Each row below holds a small network's activations on one input, seen along a few directions.
Each table varies a few parts of the input and shows all the possible inputs, shuffled.
Descriptions start from the smaller parts, as in this example, which fits no table here: one of 2 separate values, together with either a single point or one of 11 places along a line or (one of 6 places along a line, together with one of 8 places around a ring).
Shared parts are said once, and a part with two or three values counts as separate values.
In the rows, 128 means zero.

Other details of the inputs shift rows strongly along two fixed directions, in all tables alike. That doesn't count.

Rows:
r1: [129 152 134 121 128 119 133 142 124 112 129 143 127 114]
r2: [128 113 126 144 133 127 129 141 123 136 125 137 125 131]
r3: [132 131 122 118 113 129 122  96 132 120 130 111 126 129]
r4: [124 126 136 130 142 131 123 146 129 144 128 136 136 132]
r5: [127 114 128 143 133 125 129 140 126 137 127 135 127 132]
r6: [125 124 134 130 143 125 119 145 128 144 128 132 133 133]
r7: [122 119 129 143 132 129 131 141 125 140 127 141 130 128]
r8: [124 115 130 141 133 131 134 144 126 138 128 138 129 130]
r9: [141 201 131  90 125 131 131 184 135  20 121 184 118  78]
r10: [131 142 130 110 123 120 128 100 129 126 134 105 128 129]
r11: [126 113 128 141 134 131 132 146 122 135 124 135 125 132]
r12: [128 147 130 110 120 124 130  98 130 130 134 109 130 127]
r13: [129 132 122 116 114 133 124  96 130 121 127 111 127 130]
r14: [124 114 129 141 133 133 134 147 121 137 124 140 128 130]
r15: [125 115 128 143 134 129 134 145 127 137 126 140 129 130]
r16: [127 114 126 143 136 128 133 145 127 135 126 134 127 131]
r17: [126 113 127 143 133 127 129 143 122 136 123 138 125 132]
r18: [123 129 137 134 137 124 137 140 122 147 132 133 133 129]
r19: [126 114 128 141 134 129 132 143 126 136 128 132 127 131]
r20: [132 139 128 104 127 132 117 106 136 124 132 104 131 134]
r21: [131 132 122 117 113 129 121  96 130 120 127 111 126 131]
r22: [124 117 127 144 132 131 130 142 123 138 125 143 128 127]
r23: [127 113 127 142 134 131 132 145 123 135 127 134 125 130]
r24: [125 128 135 133 139 122 136 140 121 145 132 128 130 130]
r25: [130 133 121 118 116 130 125  96 136 121 129 111 128 129]
r26: [128 114 126 144 134 124 130 141 128 136 125 137 127 132]
r27: [133 129 123 115 115 135 128  98 132 119 131 108 126 130]
r28: [132 132 121 119 115 126 122  96 136 120 129 111 128 130]
r29: [131 133 123 118 114 127 122  97 134 121 131 111 127 130]
r30: [130 142 130 106 124 128 113 102 137 127 130 109 133 131]
Each input here is: one of 5 places around a ring, together with either one of 2 separate values or one of 4 places along a line.
Changing only the place on the ring of 5 turns r3 into r23. The same change can be made to r29. Which row results?
> r19
Start at r25 and move only the place on the line of 4, one step at a time. The first step leads to r7. Which rows follow, in order?
> r22, r13
Change only the place on the ring of 5 in r20. List by row number the other rows that result.
> r4, r6, r9, r30
Which other rows agree with r26 in the place on the ring of 5? List them by row number.
> r2, r5, r6, r10, r17
